Here are a small network's activations along a few directions, averaged over the inputs that share one value of a field.
Related values have similar rows: they may be neighbours, one step apart, or belong to one group.
(in the rows, 500 means zero)
Random noise pushes rows far along 12 fixed directions. That doesn't count. These rows show it; they differ only by the noise:
[498 520 413 483 391 526 130 687 623 623 324 584 426 617 376 302 397 538
 454 742 555 546 685 246 534 679 455]
[487 647 598 533 507 486 645 538 597 509 520 399 501 409 575 555 517 373
 453 488 562 580 421 494 356 502 427]
[636 529 485 254 508 808 407 833  35 339 658 314 461 382 375 318 350 823
 438 338 574 868 538 555 146 428 581]
[482 575 341 834 475 493 573 247 573 569 357 656 622 383 317 597 517 471
 655 490 265 432 484 649 626 368 538]
[413 608 556 480 446 753 385 546 573 285 418 412 346 516 712 338 390 440
 372 650 448 803 415 218 518 569 487]
[640 528 515 380 374 586 463 704 528 561 475 495 497 575 488 423 369 509
 398 578 587 638 708 400 406 620 343]
[213 684 558 455 411 421 578 620 567 844 567 425 430 468 433 512 461 711
 545 414 584 447 536 599 223 348 552]
[428 479 681 554 542 683 544 362 419 378 608 493 535 450 619 643 482 464
 470 349 391 607 345 550 432 439 629]
[213 707 529 581 683 338 422 461 727 624 559 513 411 505 422 577 371 555
 660 531 595 323 502 543 533 376 542]
[395 585 454 467 219 322 653 285 287 666 296 535 437 534 621 159 598 584
 248 595 365 560 327 347 704 379 510]
[486 464 484 629 537 752 461 387 523 375 518 561 550 441 448 651 401 519
 623 414 322 581 503 585 505 428 589]
[411 409 584 337 527 578 316 517 557 498 500 412 351 559 588 453 415 606
 531 560 523 496 443 332 485 504 561]
[407 536 586 480 256 458 624 511 391 642 591 610 519 614 491 333 575 534
 617 453 392 533 585 555 515 501 460]
[436 685 529 455 567 484 522 496 521 606 397 311 369 407 605 458 332 663
 299 579 608 581 390 382 361 363 486]


Values of K:
k6: [443 511 559 588 728 581 161 677 315 341 710 627 572 527 318 496 381 578
 653 431 562 470 633 574 487 547 673]
k18: [562 500 583 633 611 415 229 680 397 614 501 503 540 428 450 469 521 590
 416 565 617 517 496 462 277 649 571]
k17: [747 470 609 633 682 330 561 516 491 639 649 565 671 535 461 731 456 467
 530 462 621 366 637 669 406 602 328]
k16: [610 373 331 521 654 415 322 458 624 366 287 427 535 348 457 621 496 379
 341 617 600 391 415 376 611 550 557]
k15: [738 425 417 529 651 347 591 486 434 563 525 441 570 418 354 560 649 523
 690 486 607 325 485 673 416 489 497]
k8: [605 614 563 361 562 562 640 558 445 587 475 143 337 397 687 360 380 784
 596 601 535 570 419 443 232 357 370]
k10: [433 230 582 281 397 482 420 604 434 465 785 678 593 744 449 650 705 334
 533 287 540 335 642 616 536 669 578]
k2: [469 605 273 428 346 802 542 738 446 225 473 456 581 339 417 456 515 410
 344 384 437 812 561 507 373 484 567]
k13: [456 438 427 690 438 591 447 377 320 360 463 638 620 506 395 503 654 421
 335 428 370 566 373 543 592 496 727]
k3: [818 439 393 430 613 444 496 634 402 315 511 420 509 505 413 431 570 451
 503 590 602 506 528 474 535 562 365]
k1: [491 533 675 772 729 569 561 233 528 441 485 432 503 363 748 717 397 550
 494 540 406 509 357 524 433 421 542]
k11: [389 794 657 640 682 650 591 521 618 264 570 411 391 518 758 467 366 386
 471 545 578 753 459 475 493 488 433]
k14: [554 647 416 561 437 319 490 404 315 646 397 738 591 619 356 422 305 565
 206 528 541 468 701 523 760 439 435]
k5: [565 367 293 319 167 515 749 497 310 639 258 372 480 384 449 330 707 617
 350 407 371 547 345 504 408 412 518]
k12: [ 20 704 460 354 343 458 563 645 523 449 596 532 367 564 643 327 595 468
 306 462 541 652 455 431 603 494 572]
k4: [616 425 346 309 593 517 589 524 582 424 460 407 394 541 506 512 402 614
 558 488 596 407 589 543 597 418 456]
k9: [253 564 462 559 446 522 502 577 442 578 580 506 463 458 307 412 593 635
 701 338 450 456 472 703 365 425 646]
k7: [553 111 227 311 325 622 410 521 612 534 384 443 450 442 467 563 721 562
 636 489 368 444 447 441 461 511 553]
The values of K form a ring.
List every value one step from k7, in the order listed.
> k17, k10
List every value one step from k5, in the order listed.
> k14, k9
List every value one step from k4, in the order listed.
> k15, k11
List every value one step from k6, in the order listed.
> k16, k2

Values of E:
e10: [263 815 908 823 715 334 683 261 541 615 695 420 515 481 689 584 422 516
 770 422 471 360 359 592 426 331 531]
e7: [122 673 658 138 225 240 897 697 671 548 660 356 380 591 696 279 899 158
 462 423 686 449 326 438 476 522 514]
e4: [750 481 336 297 579 482 367 764 670 491 580 604 531 636 175 610 291 390
 592 546 720 409 902 608 533 608 284]
e15: [515 570 618 768 830 431 133 499 333 462 610 601 570 481 268 623 586 430
 451 447 582 383 347 627 369 570 676]
e9: [487 351 504 305 517 738 317 669 303 310 661 348 342 551 496 284 280 920
 918 537 392 573 683 449 451 428 534]
e11: [336 837 570 819 716 390 711 347 561 394 751 745 648 628 420 697 363 404
 613 402 566 364 634 785 688 393 498]
e14: [538 581 440 603 716 390 405 662 840 584 407 336 406 318 398 588 372 546
 691 714 614 426 586 453 367 575 359]
e2: [808 182 670 508 668 358 710 227 444 663 442 360 485 477 661 700 553 655
 466 444 533 255 249 608 422 422 473]
e8: [376 615 434 544 304 506 727 559 808 743 447 407 486 387 536 658 510 520
 588 507 412 512 532 531 321 401 352]
e6: [399 423 559 615 192 847 388 708 566 509 610 714 580 719 537 456 468 525
 709 563 338 630 907 507 390 699 479]
e12: [107 448 517 455 269 453 594 436 739 657 596 699 431 729 696 471 615 464
 629 458 393 412 660 512 698 567 511]
e5: [609 460 340 231 659 431 573 593 488 341 660 461 358 524 275 385 420 632
 900 440 611 444 696 680 676 371 432]
e3: [495 347 419 354 488 705 348 641 673 628 614 450 437 626 506 635 324 775
 718 527 478 467 751 497 365 482 404]
e13: [570 559 589 632 672 250 371 421 361 498 412 590 619 403 405 368 602 287
 465 523 596 432 312 516 610 622 498]
e1: [617 268 366 147 537 504 509 608 673 344 543 369 472 398 416 732 545 321
 613 342 568 400 435 456 478 509 461]
Each value of E is a pair of two hidden parts, and every pair occurs once (3 first parts, 5 second parts).
Changing only the second part turns e7 into e11. e4 has the same second part as e7; what does that change turn e4 into?
> e15
Changing only the second part turns e8 into e3. e14 has the same second part as e8; what does that change turn e14 into?
> e12

Values of F:
f10: [656 528 564 624 684 727 414 432 371 386 593 510 419 665 542 476 162 844
 634 588 417 569 646 503 544 416 429]
f2: [400 571 272 324 489 296 440 676 361 471 529 451 514 405 209 338 664 480
 639 395 597 352 397 567 499 411 559]
f6: [509 460 418 579 544 536 528 291 437 389 491 551 484 551 570 391 411 654
 657 581 327 471 572 536 789 398 503]
f15: [560 459 476 280 444 575 689 565 775 227 630 401 410 564 602 548 610 196
 654 527 504 593 530 424 629 547 359]
f8: [398 736 434 664 386 295 646 604 626 582 501 585 499 503 423 312 732 312
 659 572 522 516 501 570 536 603 379]
f4: [842 571 462 530 662 444 413 584 189 488 391 447 571 403 339 310 309 671
 497 560 609 526 540 487 422 494 407]
f5: [504 620 446 557 409 663 534 622 327 515 594 609 528 508 326 398 451 587
 598 385 402 709 662 677 402 480 509]
f12: [354 602 607 378 581 409 486 711 436 477 789 450 433 615 551 426 525 544
 652 483 669 469 567 536 377 529 457]
f14: [435 489 659 613 342 377 659 401 570 586 542 560 610 487 601 619 696 274
 416 491 407 456 417 491 479 578 474]
f11: [570 240 306 410 471 465 396 490 553 552 380 536 555 450 411 607 606 496
 454 457 504 388 505 495 532 563 542]
f9: [287 444 632 355 415 581 409 458 584 633 475 448 398 521 646 558 454 557
 324 450 475 534 406 401 424 468 588]
f1: [547 434 588 400 361 525 705 462 183 469 629 581 522 651 564 311 503 620
 449 401 448 568 591 628 577 454 507]
f3: [469 418 542 300 499 578 532 573 335 506 565 453 550 442 417 643 496 546
 303 234 654 507 460 632 300 403 710]
f7: [457 590 365 726 334 330 560 421 380 516 403 671 593 435 380 324 673 366
 516 541 315 569 461 546 706 535 465]
f13: [133 452 475 509 267 526 251 432 299 727 323 516 382 475 513 196 620 843
 462 561 308 509 322 314 501 392 839]
Each value of F is a pair of two hidden parts, and every pair occurs once (3 first parts, 5 second parts).
Changing only the second part turns f7 into f5. f13 has the same second part as f7; what does that change turn f13 into?
> f3
Changing only the second part turns f12 into f10. f6 has the same second part as f12; what does that change turn f6 into?
> f1

Values of T:
t1: [354 481 379 462 566 512 344 429 588 589 272 363 444 319 362 609 522 577
 229 491 567 445 254 402 360 310 765]
t12: [333 596 569 579 441 481 198 645 427 751 469 610 544 501 397 534 432 608
 243 488 552 533 549 449 337 576 605]
t15: [194 891 545 614 619 322 625 499 647 520 758 597 457 608 436 540 354 428
 513 450 672 468 596 639 562 355 481]
t7: [593 460 486 688 642 773 160 466 622 363 327 526 592 405 388 639 451 373
 441 540 462 517 427 414 410 652 668]
t13: [299 383 459 629 407 543 341 408 472 776 499 718 579 595 353 612 630 660
 533 362 361 403 528 666 477 447 712]
t5: [628 506 509 741 719 533 759 241 476 294 471 372 469 328 698 596 602 425
 610 496 372 533 167 566 515 441 503]
t8: [526 533 559 598 730 466 293 464 441 559 434 477 567 334 388 708 386 472
 260 411 619 477 439 534 353 516 639]
t9: [372 495 441 405 493 638 684 465 941 300 398 258 308 344 690 541 541 322
 758 526 438 540 317 392 538 445 468]
t16: [443 557 786 609 733 482 507 208 200 425 629 463 501 460 764 558 382 662
 323 485 461 507 297 480 497 317 646]
t3: [637 570 578 552 548 221 818 286 674 574 377 403 513 413 625 480 621 271
 553 611 540 374 331 476 623 445 311]
t6: [482 260 395 332 221 453 753 382 781 722 375 463 448 531 612 674 771 412
 515 478 420 343 420 495 479 484 462]
t10: [531 496 390 488 490 446 517 407 717 492 345 494 434 517 577 480 389 411
 544 655 416 479 531 419 743 500 315]
t11: [416 527 585 692 459 655 129 643 628 584 517 611 450 617 426 475 319 650
 722 679 379 550 697 338 440 641 498]
t18: [429 258 587 271 479 728 376 616 543 517 575 520 473 638 600 708 307 668
 361 416 597 482 698 465 417 541 594]
t14: [713 351 415 487 471 501 622 539 526 313 490 441 636 413 479 553 648 294
 598 495 499 472 549 555 496 605 417]
t17: [503 307 427 259 380 258 408 645 413 689 436 502 426 592 451 265 665 657
 470 549 645 293 510 419 532 594 506]
t4: [480 600 590 459 605 185 481 601 214 415 641 452 611 424 497 354 770 322
 385 448 655 485 293 480 485 573 522]
t2: [692 681 399 718 533 456 533 526 655 585 408 589 612 520 315 645 430 339
 461 554 560 431 679 581 504 549 347]
The values of T form a ring.
List every value one step from t8, in the order listed.
> t9, t10
List every value one step from t4, in the order listed.
> t16, t11
List every value one step from t18, in the order listed.
> t14, t17
List every value one step from t6, in the order listed.
> t15, t13
Fewest steps between t5 and t3?
> 7

Values of G:
g10: [472 562 602 435 387 483 305 683 284 624 557 527 448 647 445 217 500 641
 495 548 560 566 595 405 383 562 534]
g3: [390 529 422 534 511 585 499 479 589 460 429 406 369 448 610 407 489 634
 595 613 418 568 432 422 502 447 525]
g8: [301 455 542 490 453 506 315 621 631 615 508 384 409 470 554 490 642 518
 637 535 513 444 413 397 275 571 570]
g12: [694 278 595 361 349 367 622 594 303 916 633 558 615 550 296 554 524 785
 702 295 506 320 715 764 287 470 447]
g7: [458 419 632 566 450 711 443 522 433 343 546 477 454 556 677 438 605 478
 470 530 385 647 362 400 423 608 569]
g1: [358 554 397 457 452 534 379 569 495 569 483 582 478 585 418 404 402 653
 517 515 533 464 684 506 533 455 602]
g5: [387 415 502 338 676 452 295 607 613 566 516 398 426 452 397 633 502 539
 482 447 708 347 432 501 372 507 647]
g11: [588 638 596 413 676 387 592 530 305 269 603 408 470 480 576 343 409 469
 441 520 623 580 398 459 621 468 403]
g6: [429 670 579 640 499 524 784 413 381 492 735 625 577 510 448 576 364 561
 715 337 363 570 658 813 525 337 403]
g4: [698 447 742 555 631 422 513 452 551 522 687 630 627 672 573 723 453 325
 497 469 633 392 645 575 504 669 369]
g9: [592 445 533 462 550 514 565 365 493 533 459 383 454 465 590 566 357 675
 522 541 434 440 461 449 526 373 457]
g2: [764 529 543 360 588 526 590 677 380 362 624 463 615 449 431 608 483 315
 297 358 700 637 556 598 364 587 413]
Each value of G is a pair of two hidden parts, and every pair occurs once (3 first parts, 4 second parts).
Changing only the second part turns g3 into g4. g12 has the same second part as g3; what does that change turn g12 into?
> g2
Changing only the second part turns g7 into g8. g5 has the same second part as g7; what does that change turn g5 into?
> g6
